A small network was shown many inputs. Here are its activations along a few directions, one row for each input.
Each table varies a few parts of the input and shows all the possible inputs, shuffled.
Descriptions start from the smaller parts, as in this example, which fits no table here: ring(5) and (point or (values(2) and line(4)) or ring(9)).
Shared parts are said once, and a part with two or three values counts as separate values.
In the rows, zero is written as 128.

Other details of the inputs vary at random and push rows far along two fixed directions, the same in every table; ignore that.

Table:
row 1: [131 142 113 105 159 118 126 105 117 165 105]
row 2: [137 146 131 128 140 139 130 131 128 157 120]
row 3: [142 168 125 126 139 127 147 130 119 158 136]
row 4: [122 112 137 102 146 131 118 121 121 190  94]
row 5: [136 139 131 122 139 137 122 134 120 150 114]
row 6: [ 99  73 143 136  96 124 128 130 158 100 138]
row 7: [155 197 100 114 206 142 117  99  94 213  88]
row 8: [126 127 135 116 140 135 126 123 128 182 105]
row 9: [151 197  78 176 167 144 113 110 116  47 157]
row 10: [135 145 104 167 115 127 127 130 130  19 171]
row 11: [124 110 150 116 108 129 143 140 135 177 117]
row 12: [144 164 124 118 140 121 138 133 105 147 130]
row 13: [103  85 135 124 114 120 125 122 149 137 121]
row 14: [126 119 137  94 131 110 141 120 126 187  99]
row 15: [141 161 105 170 121 128 132 134 126  22 182]
row 16: [115  77 162 116  76 107 152 142 150 119 143]
row 17: [126 135  96 173 145 146  89 122 127  30 153]
row 18: [120  99 154  92 103 109 144 136 123 183 105]
row 19: [109  80 150 124  85 118 129 144 146  92 136]
row 20: [135 144 115 102 162 125 117 109 106 168  99]
row 21: [140 154 122 118 157 137 119 124 111 165 107]
row 22: [129 137 100 128 156 123 115 106 123 113 123]
row 23: [109  91 136 147 105 139 109 140 144  71 144]
row 24: [162 205 104 110 199 142 126 106  93 224  88]
row 25: [182 252  57 179 204 161 103 113  79  58 150]
row 26: [118  92 155 136  82 122 150 144 155 107 155]
row 27: [120 122 125 127 148 134 114 118 130 157 110]
row 28: [135 140 131 147 118 139 130 150 125  98 154]
row 29: [133 109 156 113 109 128 139 144 129 171 119]
row 30: [115  94 143 112 104 116 129 134 133 130 119]
row 31: [144 144 134 116 129 119 138 131 113 145 125]
row 32: [ 95  59 143 118  96 115 113 131 147 106 125]
row 33: [127 106 146 157  91 138 135 149 152  83 161]
row 34: [ 98  72 149 129  89 121 134 134 159 113 135]
row 35: [128 127 149 126 111 134 146 148 136 156 139]
row 36: [133 143 128 122 135 127 137 123 130 156 120]
row 37: [141 173  79 165 158 136 109 109 117  28 159]
row 38: [108  89 148 135  82 120 146 141 152 107 144]
row 39: [128 124 140  93 128 111 143 125 126 184 104]
row 40: [ 99  67 149 117  89 118 123 136 145 106 128]
Description of these inputs: ring(5) and line(8).
Changing only the line(8) part turns row 6 into row 13. The same change can be made to row 20. Which row results?
Answer: row 32
Start at row 39 and move only the ring(5) part, one step at a time. The first step leads to row 36. Which rows follow, in order?
Answer: row 2, row 5, row 19

Table:
row 41: [146 161 129 134 144 138 132 137 111 157 137]
row 42: [129 125 131 129 112 122 146 128 141 124 128]
row 43: [128 151 115 115 159 127 131 110 123 182 104]
row 44: [132 163 110 107 155 114 131 115 102 156 113]
row 45: [152 156 132 118 144 125 147 123 124 166 128]
row 46: [109 105 122 117 128 111 110 121 125 102 131]
row 47: [ 93  65 158 132  86 135 125 143 160 127 125]
row 48: [126 115 111 159 137 147  99 121 138  51 139]
row 49: [131 156 116 123 137 122 144 123 117 161 123]
row 50: [124 140 118 148 121 130 134 130 140 103 144]
row 51: [143 153 115 103 154 113 135 105 110 176  96]
row 52: [106  98 126 123 136 127 113 115 143 133 122]
row 53: [156 154 132 110 139 118 148 123 115 160 130]
row 54: [138 163 118 144 141 145 124 132 125 135 126]
row 55: [130 130 135 130 119 123 146 137 129 135 150]
row 56: [162 160 136 114 146 130 138 131 108 177 118]
row 57: [116 119 111 158 142 153  94 123 140  70 141]
row 58: [113  88 163 122  92 120 149 146 156 150 144]
row 59: [137 132 113 154 122 135 112 128 128  54 142]
row 60: [105 101 120 127 133 120 115 117 134 116 133]
row 61: [ 90  33 168  97  91 107 132 125 164 160 106]
row 62: [102  63 160 109  88 112 145 128 157 150 111]
row 63: [150 153 128 116 134 129 136 130 113 161 107]
row 64: [142 169 121 114 145 131 132 136 101 160 111]
row 65: [137 159 124 117 146 134 135 133 109 194 107]
row 66: [123 137 126 124 108 117 141 135 124 103 140]
row 67: [103  58 169 112  84 126 136 139 157 156 106]
row 68: [136 141 124 155 120 141 129 135 136  85 139]
row 69: [116 132 109 151 125 128 125 123 130  80 149]
row 70: [121 125 108 149 138 137  94 132 121  51 145]
row 71: [138 143 132 161 126 145 123 144 136  97 159]
row 72: [125  94 132 123 125 128 108 122 133 112 115]
row 73: [150 165 130 124 143 134 132 141 104 142 137]
row 74: [126 140 105 138 160 145 101 119 114 125 123]
row 75: [137 146 128 132 120 123 140 137 121  93 162]
row 76: [128 115 107 144 134 118 106 108 133  51 142]
row 77: [112  74 165  94  71 102 156 138 149 163 114]
row 78: [122 132 120 139 122 132 116 138 118  84 134]
row 79: [127 147 119 125 147 137 122 123 114 165 110]
row 80: [157 159 135 132 146 138 135 131 120 153 128]
Changing only one part turns row 56 into row 59. The same change can be made to row 53. Which row results?
Answer: row 51
Changing only one part turns row 43 into row 50. The same change can be made to row 62. Which row results?
Answer: row 42
Describe the family of inputs behind these rows.
Answer: values(2) and line(4) and ring(5)
Change only the ring(5) part in row 54. List by row number the other rows that result.
Answer: row 63, row 64, row 65, row 68
Change only the values(2) part in row 79. List by row number the other rows that result.
Answer: row 69

Table:
row 81: [132 144 121 102 150 120 111 127 109 148 104]
row 82: [ 95 104 121 124 106 115 135 125 141  86 138]
row 83: [113  77 117 153 114 143 104 112 158  68 138]
row 84: [132  89 161 108  97 128 138 149 123 147 121]
row 85: [157 185  93 180 162 146 111 121 114  53 171]
row 86: [130 101 134 129 100 112 149 125 137  86 144]
row 87: [103 104 121 134 119 117 112 127 141  87 145]
row 88: [149 180 105 125 152 121 146 114 112 161 115]
row 89: [142 159 128 143 145 141 128 135 129 142 145]
row 90: [155 185 117 140 143 132 143 122 126 127 136]
row 91: [106  76 145 126 132 142 111 116 149 175  82]
row 92: [146 132 162  99 124 142 139 150 113 189 109]
row 93: [138 166 103 114 156 110 129 107 116 131 116]
row 94: [152 158 138 135 131 149 121 148 114 129 130]
row 95: [145 151 116 107 160 128 116 125 100 115 117]
row 96: [112  93 163 123  84 134 134 161 144 147 125]
row 97: [107  83 129 104 134 130 107 101 149 152 100]
row 98: [131 128 138 117 137 124 135 128 123 186 122]
row 99: [115  69 152 127 112 145 128 132 176 160 109]
row 100: [123 161  96 133 163 136 121 113 107 144 129]
row 101: [109  92 133 149 104 121 122 134 144  85 154]
row 102: [111 126 148 112 108 129 162 137 141 179 120]
row 103: [120 111 158 120  91 119 155 142 155 159 127]
row 104: [137 152 111 112 140 111 143 112 115 165 108]
row 105: [148 170  99 144 154 134 108 125 100 101 128]
row 106: [148 166 113 143 143 138 115 135 107 115 129]
row 107: [123 126 148 114 106 120 159 136 144 180 118]
row 108: [126 118 132 118 132 117 128 122 124 163 122]
row 109: [126 166 124 123 158 146 140 131 119 194 125]
row 110: [138 173  88 132 156 116 125 106 115  92 131]
row 111: [143 175  95 160 159 138 121 121 116 106 150]
row 112: [118 106 129 130 107 124 120 139 123 111 124]
row 113: [140 152 115 113 141 109 142 111 117 164 109]
row 114: [131 129 137 110 124 128 131 139 114 184 101]
row 115: [146 165 121 115 143 115 148 116 118 182 109]
row 116: [116  73 155 122  86 120 124 148 132 107 128]
row 117: [150 154 123 131 131 120 144 118 124 128 132]
row 118: [137 166  96 141 169 126 105 110 114  88 144]
row 119: [110 108 133 139 102 140 126 147 127 106 135]
row 120: [156 174 131 123 147 145 124 141 107 169 115]
row 121: [145 161 132 138 133 146 121 147 120 133 129]
row 122: [130 107 142 133 117 130 138 135 134 119 150]
row 123: [119 109 144 129 154 150 114 122 151 196  74]
row 124: [ 88  95 119 139 114 127 115 129 142  74 152]
row 125: [142 146 121  95 150 108 144 108 116 147 113]
row 126: [ 99  79 140 115  94 116 115 144 138  99 125]
row 127: [121 122 124 118 136 118 129 121 122 174 117]
row 128: [152 165 110 119 149 111 141 108 112 146 116]
row 129: [132 133 120 117 154 122 121 116 119 116 135]
row 130: [122 111 132 113 114 105 136 120 138 102 131]
row 131: [160 170  90 168 152 146 108 128  98  19 160]
row 132: [115 101 142 105 129 112 124 123 133 150 122]
row 133: [159 166 139 103 140 127 160 122 122 190 116]
row 134: [148 136 140 101 126 115 159 119 122 179 114]
row 135: [121  83 161 121  85 125 130 154 134 134 125]
row 136: [142 138 124 115 154 124 133 116 109 162 124]
row 137: [ 90  78 123 148 128 142  82 106 157  59 119]
row 138: [144 169 111 140 160 133 124 121 116 151 133]
row 139: [127 103 136 133  98 110 141 125 140  89 140]
row 140: [129 111 137 141  94 116 145 131 146  94 147]
row 141: [130 130 135 173 113 147 123 146 146  60 179]
row 142: [122 140 146 110 127 145 136 147 117 194 105]
row 143: [107 104 126 133 108 133 120 139 120 107 129]
row 144: [ 93  86 143 132  99 132 137 141 144 136 143]
row 145: [134 173  90 137 153 129 135 109 107 114 130]
row 146: [ 89  48 146 136 106 137 102 116 157 119 102]
row 147: [114  88 145 115 104 119 114 142 133  87 129]
row 148: [154 174  89 169 148 141 100 126 102  35 153]
row 149: [130 102 148 143  95 135 120 151 129  86 142]
row 150: [119  82 122 161 113 149 111 122 164  73 142]
row 151: [101  91 134 129 112 114 114 131 147  94 144]
row 152: [110  98 163 129 103 129 140 149 156 165 139]
row 153: [162 195  99 181 165 158 118 128 117  45 183]
row 154: [ 98 100 133 102 118 125 119 135 123 140 110]
row 155: [113  90 142 116 104 118 113 141 133  93 129]
row 156: [136 176 105 125 152 131 146 116 111 159 118]
row 157: [104  94 152 146  94 133 137 152 160 118 155]
row 158: [155 169 138 108 141 126 154 122 123 193 112]
row 159: [140 141 123 120 154 122 125 116 112 163 121]
row 160: [126 128 124 111 125 103 135 116 133 112 124]
Changing only one part turns row 126 into row 112. The same change can be made to row 125. Which row results?
Answer: row 86
Changing only one part turns row 144 into row 100. The same change can be made to row 117. Which row results?
Answer: row 139
Describe the family of inputs behind these rows.
Answer: line(4) and (values(2) or (values(3) and line(6)))
Change only the values(3) part in row 119. List by row number the other rows that result.
Answer: row 144, row 156
Change only the values(2) part in row 99. List by row number the other rows that result.
Answer: row 123
Change only the values(3) part in row 115. List by row number the other rows that result.
Answer: row 106, row 138

Table:
row 161: [113  89 145 107 104 106 134 136 131 131 132]
row 162: [103  91 148 102 122 120 135 123 144 186 114]
row 163: [125  87 157 108 121 128 129 128 142 184 102]
row 164: [140 157 112 141 148 139 108 133 104 105 131]
row 165: [133 127 127 138 131 142 117 124 134 118 114]
row 166: [156 181  90 146 171 127 115 108 109  80 148]
row 167: [132 160 118  90 171 125 137 103 113 247  68]
row 168: [125 152 111 126 155 133 120 122 116 145 129]
row 169: [139 151 114 116 144 121 125 122 103 137 119]
row 170: [119 112 116 154  97 124 123 132 137  26 156]
row 171: [ 93  83 135 143  86 126 125 143 153  81 142]
row 172: [140 134 128 126 151 138 117 121 124 140 125]
row 173: [159 175 136 116 134 122 163 135 112 167 129]
row 174: [143 185  84 163 178 142 108 103 122  90 140]
row 175: [103  66 165 114  91 126 126 149 146 135 126]
row 176: [116  85 139 134  97 116 128 125 155  76 143]
row 177: [133 110 157 148  77 135 149 164 149  97 164]
row 178: [143 153 111 121 148 121 131 109 116 136 113]
row 179: [108  73 165 100  94 127 130 143 138 178  97]
row 180: [147 179 124 148 131 134 151 137 120 140 150]
row 181: [118 142 106 148 137 135 116 129 120  90 144]
Changing only one part turns row 170 into row 171. The same change can be made to row 178. Which row results?
Answer: row 167
Describe the family of inputs behind these rows.
Answer: values(3) and (point or ring(6))
Which other rows agree with row 164 in the values(3) part? List them by row number.
Answer: row 163, row 165, row 172, row 175, row 177, row 179

Table:
row 182: [183 228 103 132 169 126 149 119 101 139 128]
row 183: [112  60 176  82 102 114 129 141 136 185  99]
row 184: [100  90 165  84 122 116 135 138 132 232 101]
row 185: [ 95  55 142 125  75 103 134 126 161  77 135]
row 186: [101  61 140 144  65 116 130 137 161  47 143]
row 187: [134 179  76 175 169 143 102 114 124  44 174]
row 188: [135 111 134 144 113 141 114 136 131  87 127]
row 189: [ 98  50 152 138  90 121 125 124 166  92 142]
row 190: [130 122 132 112 117 125 129 131 118 133 103]
row 191: [163 169 108 117 176 132 123  97 107 178  88]
row 192: [171 195 129 127 161 141 145 123 118 181 127]
row 193: [128 101 130 126 125 122 126 112 141 114 121]
row 194: [103  62 152 123 104 120 122 132 157 117 137]
row 195: [156 135 152 129 110 127 150 134 139 129 135]
row 196: [121 109 151  86 111 115 129 142 114 181  93]
row 197: [ 84  57 143 144  83 121 134 130 173  96 151]
row 198: [117 131 134 128 126 142 118 149 125 156 128]
row 199: [164 202  98 138 190 157 103 123  91 142 119]
row 200: [136 188 102 117 167 133 130 118  96 180 100]
row 201: [146 215  63 156 192 131 109  99  99  72 152]
row 202: [139 129 110 140 144 128 109 115 128  67 142]
row 203: [133 105 157  93 123 128 123 140 117 194  89]
row 204: [110 117 128 144 125 132 133 121 143 138 126]
row 205: [128 163 116 124 142 132 119 135 105 144 120]
row 206: [116 102 138  82 125 103 138 116 126 171 105]
row 207: [128 174  93 147 155 134 112 124 107  71 154]
row 208: [115 100 132 155 119 138 102 140 139  51 161]
row 209: [113 117 142 111 129 137 137 134 126 208 100]
row 210: [105 114 108 175  98 129 126 130 151  29 163]
row 211: [172 189 110 144 134 121 150 144  79 104 180]
row 212: [157 195 103  86 190 124 120 110  78 193  91]
row 213: [141 150  94 189 146 153 104 116 137  26 163]
row 214: [121  94 157  99 124 139 129 139 129 224  86]
row 215: [132 137 156 106 104 113 173 147 136 198 121]
row 216: [127 125 147 162  89 141 155 151 161  80 175]
row 217: [ 91  77 138 122  95 108 141 123 154 129 129]
Describe the family of inputs behind these rows.
Answer: point or (ring(5) and (point or ring(6)))
Change only the ring(5) part in row 215. List by row number the other rows that result.
Answer: row 182, row 192, row 195, row 216
Change only the ring(6) part in row 202. List by row number the other rows that result.
Answer: row 183, row 188, row 191, row 193, row 203
Change only the ring(5) part in row 205. List by row number the other rows that result.
Answer: row 196, row 198, row 199, row 203
Start at row 204 and move only the ring(6) part, one step at a time. The first step leads to row 197. Which rows follow, in order?
Answer: row 187, row 184, row 198, row 209
